A small network was shown many inputs. Here are its activations along a few directions, one row for each input.
In each table, some parts of the input vary, and every possible input appears once, in random order.
Descriptions start from the smaller parts, as in this example, which fits no table here: one of 8 places around a ring, together with either a single point or one of 9 places around a ring or (one of 3 separate values, together with one of 6 places along a line).
Shared parts are said once, and a part with two or three values counts as separate values.

Other details of the inputs vary at random and push rows far along two fixed directions, the same in every table; ignore that.

A family of inputs:
R1: .00	.05	-.05	.01	-.04	.06	.00	-.19	.04	-.06	-.11
R2: .36	.02	.11	-.21	-.09	.14	-.09	-.27	.17	-.31	-.07
R3: .64	-.03	-.02	-.17	-.11	.22	.01	-.38	.14	-.25	.16
R4: -.56	-.14	-.22	.30	.15	-.26	-.09	.67	-.15	.43	.13
R5: -.35	-.22	-.39	.36	.10	-.28	-.04	.61	-.25	.49	.23
R6: -.36	.03	.40	-.19	.02	-.14	.13	.12	-.01	-.08	-.37
R7: -.15	-.09	-.08	.12	.10	-.10	-.02	.07	-.03	.06	.08
R8: .66	-.06	-.38	.04	-.21	.17	.02	.00	-.13	.12	.28
R9: -.09	.19	.17	-.18	.09	.10	-.10	-.23	.13	-.34	-.24
R10: -.48	.12	.10	.04	.20	-.06	-.05	-.13	.06	-.10	-.20
R11: .64	-.01	.03	-.18	-.15	.26	.05	-.37	.14	-.26	.22
R12: .07	-.06	.01	.03	-.04	-.04	-.05	.01	.04	.05	.14
R13: .76	-.05	-.26	.02	-.28	.12	.00	-.13	-.09	.14	.37
R14: -.35	-.05	.02	.09	.05	-.07	-.03	.05	.07	.01	-.09
R15: -.45	.17	.13	-.07	.19	.00	-.09	-.10	.10	-.25	-.35
R16: .57	.07	.20	-.27	-.26	.09	.20	-.08	-.12	-.05	-.05
R17: .21	-.09	-.12	.01	-.10	.02	-.06	.06	.00	.00	.05
R18: .74	.03	-.09	-.09	-.27	.23	.03	-.32	.01	-.07	.27
R19: -.01	-.27	-.46	.36	-.04	-.19	.04	.58	-.28	.53	.40
R20: .16	-.10	-.17	.07	-.06	.09	.06	.03	-.01	.05	.18
R21: -.64	-.14	-.23	.29	.21	-.34	-.12	.68	-.18	.37	.03
R22: -.47	.02	.23	.00	.17	-.09	-.07	-.18	.18	-.16	-.25
R23: -.32	-.03	-.01	.03	.16	-.07	-.09	.13	.08	-.03	-.14
R24: -.27	-.18	-.26	.26	.09	-.28	-.10	.71	-.21	.46	.26
R25: -.32	.18	.29	-.09	.09	.09	-.03	-.44	.22	-.30	-.29
R26: .28	-.06	-.22	.14	-.13	.01	.01	-.05	-.09	.20	.21
R27: -.21	.05	-.05	.12	.07	.01	.01	-.02	.00	.10	.07
R28: .53	-.09	-.31	.13	-.18	.10	.10	-.02	-.16	.22	.40
R29: .19	-.13	-.16	.13	-.06	.03	.05	.04	-.04	.15	.30
R30: -.14	.10	.26	-.18	.16	.05	-.06	-.33	.22	-.40	-.21
R31: -.31	.00	.50	-.19	.08	-.15	.12	.03	-.01	-.04	-.27
R32: .09	-.07	.24	-.11	-.12	-.05	.23	.03	-.11	.02	-.12
R33: .00	.09	.28	-.11	-.07	-.03	.24	-.07	-.08	-.05	-.26
R34: -.53	.15	.13	.01	.12	-.05	-.10	.01	.09	-.10	-.30
R35: -.19	-.07	.08	.16	.00	-.27	.19	.39	-.30	.45	.01
R36: -.31	.01	.09	-.04	.13	-.02	-.04	.07	.09	-.16	-.16
R37: .71	-.07	.02	-.08	-.28	.01	.24	.09	-.28	.28	.24
R38: -.36	-.02	.09	.03	.09	-.14	-.14	.23	.06	.03	-.08
R39: -.17	.06	-.07	.03	.08	.05	-.01	-.13	.05	-.04	-.13
R40: .57	-.06	-.28	.08	-.17	.07	.04	.06	-.16	.21	.42
R41: .58	-.15	-.29	.05	-.19	.08	-.01	.23	-.12	.19	.43
R42: .25	.16	.12	-.22	-.03	.21	-.03	-.29	.12	-.34	-.09
R43: .27	.01	.37	-.34	-.15	.05	.16	-.10	.00	-.18	-.18
R44: .12	.13	.04	-.11	-.03	.25	.07	-.38	.13	-.27	-.10
R45: .08	-.03	.03	-.06	-.04	.08	-.01	-.25	.13	-.20	-.11
R46: -.31	-.06	.39	-.05	.07	-.17	.16	.09	-.08	.09	-.20
R47: -.32	.19	.17	-.13	.15	.11	-.02	-.37	.17	-.38	-.36
R48: -.18	.06	.29	-.11	.07	.09	-.01	-.41	.25	-.34	-.20
R49: .74	.05	-.16	-.14	-.23	.32	.08	-.29	-.01	-.22	.15
R50: -.08	.13	.12	-.10	.02	.03	-.13	-.13	.10	-.17	-.19
R51: .43	-.09	-.06	-.03	-.12	.04	-.04	-.12	.04	-.01	.19
R52: .10	.00	.04	-.11	.05	.07	-.09	-.08	.12	-.17	-.05
R53: .09	-.01	.11	-.09	.04	.04	.00	-.14	.10	-.18	.05
R54: -.41	-.17	-.29	.29	.14	-.34	-.14	.74	-.23	.47	.19
R55: -.44	.15	.17	-.03	.11	-.07	-.14	.04	.09	-.07	-.23
R56: .53	-.19	-.31	.11	-.13	.07	.06	-.01	-.08	.19	.38
R57: .08	-.03	-.02	-.06	.04	.12	.01	-.23	.13	-.19	-.07
R58: -.13	.05	-.06	.07	-.04	.03	.00	-.06	.01	.03	-.06
R59: -.59	.10	.05	.08	.20	-.07	-.01	.03	.03	-.03	-.23
R60: .73	-.03	-.32	.01	-.26	.19	.01	.08	-.14	.15	.41
R61: -.27	.11	.04	.02	.14	-.07	-.08	-.01	.01	-.03	-.06
R62: -.18	.14	.12	-.04	.10	.05	-.04	-.14	.11	-.11	-.04
R63: .14	.09	.23	-.17	-.14	-.03	.21	.02	-.11	-.03	-.21
R64: .02	.15	.09	-.15	.07	.13	-.10	-.23	.13	-.25	-.17
R65: .19	-.15	-.16	.12	-.04	-.01	.06	.06	-.07	.13	.27
R66: -.70	.10	.09	.09	.19	-.18	-.14	.16	.04	.03	-.33
R67: -.30	.18	.21	-.12	.19	.04	-.09	-.31	.20	-.26	-.25
R68: -.34	-.08	-.37	.33	.05	-.20	-.05	.65	-.26	.54	.23
R69: -.15	-.10	-.33	.30	.06	-.16	-.02	.30	-.19	.46	.24
R70: -.13	.02	.12	-.08	.01	.04	-.06	-.09	.15	-.21	-.16
Each input here is: one of 2 separate values, together with one of 5 places around a ring, together with either a single point or one of 6 places around a ring.
The inputs of R52 and R64 match in every part but the choice among 2 separate values. If R57 is changed in the same way as R52 into R64, which row does it become? -> R39
The inputs of R10 and R7 match in every part but the choice among 2 separate values. If R15 is changed in the same way as R10 into R7, which row does it become? -> R21
A walk changes only the place on the ring of 6. It starts at R54 and steps to R52. List the rest of the walk in order. -> R2, R38, R41, R24
Change only the choice among 2 separate values in R18. List by row number the other rows that result. -> R12
A walk changes only the place on the ring of 5. It starts at R2 and steps to R17. List the rest of the walk in order. -> R45, R22, R51
Which other rows agree with R35 in the choice among 2 separate values and the place on the ring of 5? List them by row number. -> R10, R25, R26, R27, R28, R69

A family of inputs:
R71: .42	-.02	-.21	.03	-.19	.06	-.06	-.07	-.07	.12	.15
R72: .36	.01	-.21	.09	-.09	.12	.07	-.11	-.12	.12	.26
R73: -.15	-.12	-.17	.19	.14	-.16	-.08	.40	-.12	.29	.27
R74: -.21	-.06	-.25	.24	-.01	-.07	.07	.31	-.17	.30	.10
R75: -.37	.06	.18	-.11	.23	.00	-.04	-.07	.20	-.31	-.22
R76: -.59	-.01	.02	.14	.13	-.14	-.01	.09	-.01	.10	-.26
R77: -.42	.18	.13	-.07	.11	.07	-.05	-.09	.11	-.24	-.34
R78: -.36	.18	.20	-.10	.23	.00	-.16	-.10	.15	-.25	-.21
R79: .43	-.03	-.29	-.01	-.08	.09	-.03	.11	-.09	.02	.22
R80: .36	-.21	-.18	.05	-.16	.05	.09	-.04	-.03	.07	.16
R81: .54	.10	.26	-.21	-.22	.12	.28	-.32	-.06	-.17	-.12
R82: .35	-.15	-.18	.06	-.13	.13	.13	.01	-.06	.05	.23
R83: .42	-.04	-.26	.01	-.22	.09	.00	-.02	-.07	.06	.09
R84: -.39	-.01	.25	-.03	.15	-.07	-.04	-.23	.19	-.16	-.25
R85: .33	-.10	-.16	.07	-.02	.07	.07	-.05	-.07	.13	.32
R86: .27	.23	.43	-.36	-.11	.17	.17	-.35	.08	-.30	-.37
R87: .47	.02	.17	-.26	-.20	.09	.11	.05	-.10	.02	.00
R88: .44	.09	.59	-.55	-.15	.26	.17	-.57	.18	-.60	-.26
R89: .50	.02	.41	-.32	-.20	.13	.27	-.44	.01	-.36	-.12
R90: -.21	-.10	-.18	.26	.00	-.18	-.03	.21	-.13	.36	.09
R91: -.40	.24	.17	-.07	.19	.03	-.11	-.18	.10	-.20	-.24
R92: -.14	-.24	-.21	.19	.00	-.21	-.06	.43	-.08	.26	.12
R93: .47	-.10	-.24	-.01	-.19	.05	-.06	.07	-.04	.02	.14
R94: -.53	.07	.32	-.14	.23	.03	-.06	-.11	.26	-.41	-.35
R95: -.25	-.06	-.08	.13	.06	-.20	-.20	.28	-.04	.20	.00
R96: .21	.16	-.04	-.14	-.03	.20	.01	-.28	.04	-.27	-.10
R97: -.54	.05	.03	.07	.18	-.11	-.13	.30	.02	-.01	-.18
R98: .38	.06	-.18	.03	-.17	.08	-.05	-.07	-.06	.13	.25
R99: -.22	-.12	-.12	.26	.06	-.20	-.01	.27	-.08	.40	.28
R100: -.51	.00	.07	.04	.25	-.08	.04	.03	.08	-.05	-.15
R101: -.42	.18	.23	.00	.13	-.01	-.03	-.28	.15	-.13	-.20
R102: -.15	-.12	-.14	.21	.04	-.21	-.10	.37	-.05	.34	.30
R103: -.60	.07	-.02	.12	.22	-.11	.02	.10	-.03	.07	-.18
R104: .70	-.02	-.22	-.02	-.24	.13	-.07	-.04	-.04	.08	.40
R105: -.18	-.21	-.15	.21	.05	-.24	-.12	.38	-.07	.32	.17
What do these inputs look like to the network? -> one of 5 places around a ring, together with either a single point or one of 6 places around a ring
The inputs of R71 and R95 match in every part but the place on the ring of 5. If R83 is changed in the same way as R71 into R95, which row does it become? -> R93
A walk changes only the place on the ring of 6. It starts at R85 and steps to R99. List the rest of the walk in order. -> R84, R80, R82, R100

A family of inputs:
R106: .36	-.15	-.32	.06	-.07	.02	-.07	.24	-.02	.14	.41
R107: -.16	.21	.40	-.22	-.05	-.03	.25	-.11	-.03	-.13	-.45
R108: -.19	.14	.71	-.28	.03	-.03	.23	-.49	.19	-.32	-.45
R109: -.74	.02	.03	.14	.28	-.20	-.03	.15	.02	.10	-.10
R110: .54	-.07	.36	-.27	-.19	.07	.14	-.26	.04	-.21	.01
R111: .42	.13	-.06	-.07	-.11	.22	.01	-.33	-.02	-.17	.11
R112: -.53	.05	-.07	.13	.18	-.13	-.18	.25	.01	.07	-.22
R113: .38	.09	.06	-.11	-.15	.30	.11	-.58	.16	-.22	-.02
R114: .55	.04	-.01	-.24	-.15	.26	-.11	-.42	.22	-.47	.01
R115: .53	-.07	-.33	.12	-.28	.11	.09	-.12	-.16	.19	.31
R116: -.56	-.02	.20	-.10	.11	-.24	-.05	.60	-.13	.17	-.28
R117: -.29	.11	.18	-.07	.14	.09	.08	-.34	.16	-.19	-.17
R118: .58	-.08	-.36	.07	-.27	.13	.06	-.08	-.13	.09	.34
R119: .61	-.09	-.43	.04	-.15	.08	-.16	.19	-.08	.16	.30
R120: .40	.01	.00	-.09	-.12	.26	-.03	-.36	.16	-.30	.06
R121: .61	-.05	-.46	.14	-.22	.12	.06	.04	-.24	.37	.29
R122: -.23	.27	.58	-.35	.03	.06	.19	-.25	.07	-.43	-.58
R123: -.19	-.13	-.27	.32	.00	-.10	-.03	.35	-.16	.42	.24
R124: -.59	-.08	.00	.18	.29	-.19	-.12	.20	.07	.04	-.07
R125: -.34	.15	.29	-.15	.18	.12	-.18	-.27	.39	-.42	-.31
R126: -.58	.08	-.13	.20	.21	-.18	-.12	.28	-.11	.22	-.16
R127: .39	-.16	-.34	.13	-.11	.02	.01	.17	-.12	.17	.42
R128: -.14	.21	.56	-.43	.02	.14	.09	-.24	.13	-.53	-.59
R129: -.21	-.20	.05	.21	-.01	-.41	.15	.58	-.32	.59	.19
R130: -.64	.05	-.08	.16	.27	-.25	-.24	.48	.02	.21	-.01
R131: -.58	-.16	.34	-.03	.18	-.36	-.08	.46	-.03	.21	-.12
R132: -.20	.16	.22	-.19	.07	.11	-.10	-.42	.26	-.54	-.31
R133: .53	-.03	-.01	-.11	-.09	.30	.17	-.60	.13	-.23	.06
R134: -.13	-.23	-.34	.34	.06	-.18	.04	.35	-.19	.39	.31
R135: .50	-.05	-.40	.19	-.21	.05	.07	.09	-.27	.41	.44
R136: .49	-.21	-.28	.05	-.08	.08	-.07	.07	.05	.03	.35
R137: -.61	.07	-.07	.20	.22	-.23	-.19	.36	-.07	.19	-.02
What do these inputs look like to the network? -> one of 4 places along a line, together with either one of 2 separate values or one of 6 places around a ring
The inputs of R128 and R116 match in every part but the place on the line of 4. If R137 is changed in the same way as R128 into R116, which row does it become? -> R130
Change only the choice among 2 separate values in R129. List by row number the other rows that result. -> R122
Change only the choice among 2 separate values in R107. List by row number the other rows that result. -> R108
